A small network was shown many inputs. Here are its activations along a few directions, one row for each input.
Each table varies a few parts of the input and shows all the possible inputs, shuffled.
A made-up example of a description, with smaller parts first: one of 4 places along a line, together with either a single point or one of 9 places around a ring or (one of 3 separate values, together with one of 8 places around a ring).
Shared parts are said once, and a part with two or three values counts as separate values.

Other details of the inputs shift rows strongly along two fixed directions, in all tables alike. That doesn't count.

A family of inputs:
r1: [-13 -62  29  -7 -22   9  20 -11  50  11  44  30  26  20  23]
r2: [-19  10   5  -3  -9  17 -25  19 -38 -53  25  13   8 -10 -11]
r3: [ -2  36  32  -9   6  -5 -29  14 -36 -22  24  11 -12  22   0]
r4: [  0  50  31 -18   8   0 -13   2 -20 -20  23  21  -2  30  -4]
r5: [-16  36 -55  19   9  41   8 -30  -1  24 -23 -28  -8  -7 -27]
r6: [  7  29  31 -23  17 -13 -47  17 -38 -14  23   4 -12   7   8]
r7: [ 31 -65  34   9 -24 -26  20  32  20 -12  30  11  -9  28  33]
r8: [ 25  44 -44  17  12   8   8  -4 -14  21 -38 -37 -35   7 -19]
r9: [  0  38 -30  37   5 -15  15 -10 -20   7 -55 -33 -28  -8 -16]
r10: [ 18 -43  49 -12 -14 -20  29   1  49  18  31  28   9  40  29]
r11: [ 15 -88 -49  38 -14  -2  16 -10  30  39 -17 -45 -18 -24  22]
r12: [  4  55  34 -33  13   3  -2  11  -5 -15  12  28  12  23 -13]
r13: [-33  22 -44  41  -2  17   2 -34 -20  11 -34 -30  -9 -23 -21]
r14: [-32  26 -45  34   5  27   0 -35 -13  19 -29 -29 -12 -16 -23]
r15: [-32  21 -36  17  12   0  -4 -36  -9  27 -51 -21   9 -44 -24]
r16: [-27  15 -48  41  -4  17 -12 -29 -30  14 -27 -39 -18 -24 -18]
r17: [ 11 -52  55  -3 -15 -24  29   4  42  12  25  27   8  33  28]
r18: [-13  41  45 -12   3 -20  -7   7 -25 -29   2  26   9   7  -8]
r19: [  0  44 -18   7  28 -18   2 -25  -2  44 -60 -21 -10 -17 -19]
r20: [  1 -76 -42  52 -25   5  49 -16  44  30 -22 -28 -10 -10  12]
r21: [ 36 -49  40 -33  -1 -27  30  19  53  16  15  32  18  21  26]
r22: [  6  32 -34  38   3 -15   1  -5 -30  10 -48 -41 -36  -8 -13]
r23: [-26  36  14 -29   5  32 -11  -2  -4 -23  25  29  29   4 -19]
r24: [ -8  18   1 -34  13  29 -48   8 -26 -17  42   7   9  -3  -2]
r25: [ 17 -63  44  13 -25 -29  11  15  15   3  37  10 -10  30  39]
r26: [  5 -69  21 -29  -9   3  21   7  53   8  28  32  35   2  20]
r27: [-24  16  16 -27   7   0 -18  13 -16 -38   2  31  35 -30 -17]
r28: [-19   8 -49  27   8   9 -30 -26 -32  22 -27 -46 -18 -38  -9]
r29: [ 12  47  27 -25   4  -8   5  27 -10 -42  -4  29  11  10 -13]
r30: [  3 -68 -43  42 -21  17  26 -36  43  60   3 -36 -20   9  18]
r31: [-20  31   9 -28   1  27  -5   8  -7 -36  17  30  26  -2 -21]
r32: [ -2  46 -26  31  14  -2   9 -23 -13  27 -42 -30 -29   4 -17]
r33: [ 22 -56  46  -1 -20 -32  39  25  41 -10  13  27  10  22  24]
r34: [ 25  26 -40  19  17 -17 -12   4 -27  15 -48 -46 -35 -22  -9]
r35: [ 10  51  28 -32  10  -1   4  20  -7 -29   4  29   9  17 -15]
r36: [ -1 -64 -31  17  -4   1  34 -43  64  73 -21 -17   9 -12  13]
r37: [  6  35  35 -32  16 -28 -10  25 -17 -31 -13  28  19 -10 -10]
r38: [ 11 -74 -45  27  -8  10   7 -34  39  67   1 -44 -19  -5  26]
r39: [ 41 -54 -26  23   0 -19  15 -20  40  76 -12 -46 -37  15  32]
r40: [ 18 -55 -12  44 -17 -36  59 -12  50  46 -46 -25 -18   3  17]
r41: [ 30  29  15 -31  12 -10 -32  36 -33 -37  13   7  -7   2   5]
r42: [-32  16  12  -5  -3  24 -37   1 -35 -30  37  12   6   2  -7]
r43: [-17  26   3 -20   1  37 -30   6 -24 -25  43  14   9  10 -10]
r44: [ -5  34  40 -28  14 -35 -15  19 -22 -29 -12  27  18 -11  -5]
r45: [ 20 -84   6 -11 -20   4  -3  23  25 -11  44   8   9  -1  35]
r46: [-40  18  20  -8  -8   5 -11   6 -23 -48   8  26  26 -16 -15]
r47: [-11  31 -59  20   6  37  13 -22  -3  10 -31 -27 -10 -12 -28]
r48: [ 38 -52  39 -26  -7 -34  31  27  49   3   7  32  20  13  28]
r49: [ 22  39  21 -39  21   0 -40  22 -27  -9  29   5  -8  16   5]
r50: [ 22  47 -41  24   8   0  24  -2  -7   6 -53 -28 -25  -2 -20]
r51: [ 12 -59  49  13 -22 -29  26   9  24   0  31  19  -1  32  36]
r52: [-18  28   8 -21  -5  21  -4  15  -9 -48  10  31  28 -10 -19]
r53: [  3 -81 -41  36  -8   5   5 -28  33  63  -6 -45 -21 -12  26]
r54: [-23  11 -53  41  -6  14  -7 -18 -30   1 -34 -40 -18 -28 -19]
r55: [ -2  40 -17  13  21 -28   4 -24  -9  36 -65 -23  -8 -25 -18]
r56: [-35  29 -38  26   6  22   5 -37  -3  24 -40 -22  -1 -22 -29]
r57: [  4  37  28  -7   2 -12  -3  28 -28 -48   6  20  -1  10  -8]
r58: [  3  17 -65   6  15  29 -19 -14 -15  21 -25 -42 -18 -26 -16]
r59: [-35  14  20 -24   5  -6 -23   6 -22 -36   2  28  35 -30 -12]
r60: [ 16  54 -27  -8  32  -5  10 -21   9  48 -54 -20  -6  -9 -23]
r61: [ 13  55 -36  16  18  12  16 -18  -2  32 -37 -30 -24  13 -20]
r62: [ 18 -75 -54  43 -26  15  38 -10  41  33 -14 -35 -16  -5  15]
r63: [ 42 -57  27  -1 -23 -17  24  33  27 -11  32  13  -8  33  33]
r64: [-36  25 -37  33   0  12   8 -37 -11  15 -44 -23   1 -31 -28]
r65: [-36  15  13   0  -9  10 -16   8 -33 -53  19  19  15 -10  -9]
r66: [-16  35 -47  -4  23  24   0 -32  11  41 -41 -18  11 -28 -29]
r67: [  8  21  27 -17   9 -26 -40  29 -45 -35  12   2 -10  -4   9]
r68: [-11  22  -2 -19  -3  33 -24  15 -26 -38  35  15   7   4 -12]
r69: [ 34 -48  33  -9 -16 -10  37  22  42  -1  34  24  -2  41  29]
r70: [ 13  46  22 -24  10   8 -22  19 -24 -17  30  12  -8  30  -4]
r71: [-37  22  24 -29  13   7 -30  -6 -14 -16  13  31  32 -19 -12]
r72: [ 23 -47  50 -27  -1 -31  19   0  50  29  24  30  17  26  31]
r73: [ -8 -76  27   4 -29  -3  31  12  41 -17  27  29  26   1  19]
r74: [-31  31  11 -14  -1  28 -22  -9 -18 -27  37  22  14  10 -10]
r75: [ 26 -50  38  -3 -18 -15  10   9  30  16  49  12 -11  47  37]
r76: [ 27  34  16 -38  18  -4 -34  31 -29 -23  21   6 -10  10   3]
r77: [-15  24   1 -13  -6  26  -8  17 -19 -54  21  24  17  -3 -13]
r78: [-13  22   9 -37   8  10 -15  14  -8 -38   3  33  36 -24 -16]
r79: [ 25 -69  42  -2 -12 -38  -8  18  11  11  36   2 -10  17  47]
r80: [-21   1   7 -13   0   2 -48  16 -45 -43  25   4   6 -25   3]
Each input here is: one of 2 separate values, together with one of 5 places along a line, together with one of 8 places around a ring.
Question: The inputs of r59 and r80 match in every part but the place on the line of 5. If r60 is changed in the same way as r59 into r80, which row does it become?
Answer: r49
Question: The inputs of r16 and r28 match in every part but the place on the line of 5. If r3 is changed in the same way as r16 into r28, which row does it become?
Answer: r6
Question: A walk changes only the place on the ring of 8. It starts at r42 and steps to r30. List the rest of the walk in order.
Answer: r43, r68, r62, r2, r54, r16
Question: Which other rows does r62 become when the place on the line of 5 takes its other values? List them by row number.
Answer: r45, r52, r77, r78
Question: Which other rows does r73 become when the choice among 2 separate values takes its other values? List them by row number.
Answer: r33

A family of inputs:
r81: [ -1  65 -12  -3  12   2 -11  -2 -31 -15 -25  -6  -7  -5 -24]
r82: [ 19 -20  -2   6  -4  -9  23  -6  26  21  -4  -5  -7  13  11]
r83: [  3  64 -15  -8  19  10 -18   2 -31  -9 -18 -10 -11  -3 -23]
r84: [  2 -15  85 -54  -5 -19 -32  50 -19 -66  72  63  32  19  24]
r85: [ 20 -24  -3  10  -3  -6  12  -1  17  24   4 -12 -17  18  16]
r86: [ -3 -36 -11  18 -14  -1  18  -9  20   7  -4  -6   1  -5   9]
r87: [ -1 -30 -11   2  -6   6  11 -17  28  25   2  -3   6  -1   9]
r88: [  1 -34 -11   7  -4   9   1 -13  19  28  11 -12  -4   3  12]
r89: [ -9 -15  71 -52 -10  11 -30  39 -11 -65  88  63  35  25  18]
r90: [ 17 -21  -1  -2   0 -10  16  -9  29  30  -5  -3  -2   8  13]
r91: [ 14 -21   3  12  -6 -12  29   0  26  18 -13  -2  -4  11   6]
r92: [-10  60  -3  -5  19  -9 -13   0 -31 -12 -35  -2   0 -19 -26]
r93: [ 21 -27  -5  11  -7  -7  18   5  18  16  -5 -11 -12  10  11]
r94: [ 19 -27  -2  16  -8  -9  13   1  14  19   1 -13 -18  15  15]
r95: [ 16 -30  -2  18  -8 -15  12   3  11  15  -3 -15 -17   9  16]
r96: [  3 -36 -15  15 -12   9  14  -3  18  12   3 -10  -3   1   8]
r97: [ -8  62  -6  -1  15  -4  -7   2 -30 -16 -33  -3  -4 -11 -27]
r98: [-18  51 -22   6   8  20 -25  -6 -40 -16  -7 -13  -9 -11 -24]
r99: [ -4  70  -7  -8  20   5  -6  -3 -24  -7 -26  -1  -3  -2 -27]
r100: [  2 -33 -12  15  -8  11   8  -9  17  20  12 -12  -8   8  12]
r101: [ -8 -38  -3  14  -8  -6  18  -8  22  15 -11  -1   8 -12   5]
r102: [-14 -23  73 -46 -15   1 -30  45 -17 -76  83  63  35  17  20]
r103: [-18  58 -22  -4  12  21 -17 -12 -28 -14 -13  -3   2 -12 -26]
r104: [ 15 -26  -1  14  -9 -17  22  -1  20  11 -12  -6  -7   4  13]
r105: [-22  59 -16  -4  14  21 -10 -10 -25 -12 -18   0   5 -11 -31]
r106: [-23  44 -19   3  12  10 -32  -7 -44 -15 -14 -13  -4 -24 -21]
r107: [-16  52 -24 -12  18  24 -28 -10 -29  -4 -10  -9   2 -17 -26]
r108: [ -4 -31  -6  15 -12   4  25  -7  25  14  -4  -1   4   2   3]
r109: [ 13 -19   5  -1   3 -10  21  -7  33  31 -10   0   0   8   7]
r110: [-19 -10  81 -59  -6   5 -26  32  -2 -56  80  73  46  21  14]
r111: [  0 -32 -12  16 -14   4  19 -10  22  11   0  -5   1   1   6]
r112: [ 18 -31  -4  13  -7 -13  17   6  17  11  -8 -11 -12   4  13]
r113: [-21  47 -21   8   8  15 -26  -5 -43 -20 -12 -15  -9 -16 -22]
r114: [ -4 -39  -9  14 -11  -6  12 -11  19  13  -7  -5   6 -13  10]
r115: [ -1 -44 -12  13  -8  -2   8  -4  15  13  -3 -11   1 -13  10]
r116: [ -7 -34  -6  17 -12  -1  24  -6  22   9  -8  -2   4  -4   4]
r117: [ 18 -25  -1   3   1  -8   6  -6  20  33   4 -12 -12  12  16]
r118: [  1  62 -14 -16  23   8 -24  -2 -28   0 -18 -10  -6  -8 -23]
r119: [ -5  54  -9   0  17  -6 -28   1 -43 -10 -22 -14 -12 -15 -17]
r120: [ 14 -30   1  10  -5 -22  16  -4  20  16 -15  -5  -3  -3  14]
Question: The inputs of r81 and r120 match in every part but one. If r93 is changed in the same way as r81 into r120, which row does it become?
Answer: r84
Question: The inputs of r115 and r89 match in every part but one. If r119 is changed in the same way as r115 into r89, which row does it become?
Answer: r85
Question: What is each input in this table made of?
Answer: one of 2 separate values, together with one of 4 places along a line, together with one of 5 places along a line
Question: Which other rows does r109 become when the place on the line of 5 takes its other values? List them by row number.
Answer: r91, r92, r97, r99
Question: Which other rows does r115 become when the place on the line of 4 takes its other values? List them by row number.
Answer: r101, r106, r114
Question: Which other rows does r87 become when the place on the line of 4 takes its other values? List them by row number.
Answer: r88, r107, r110
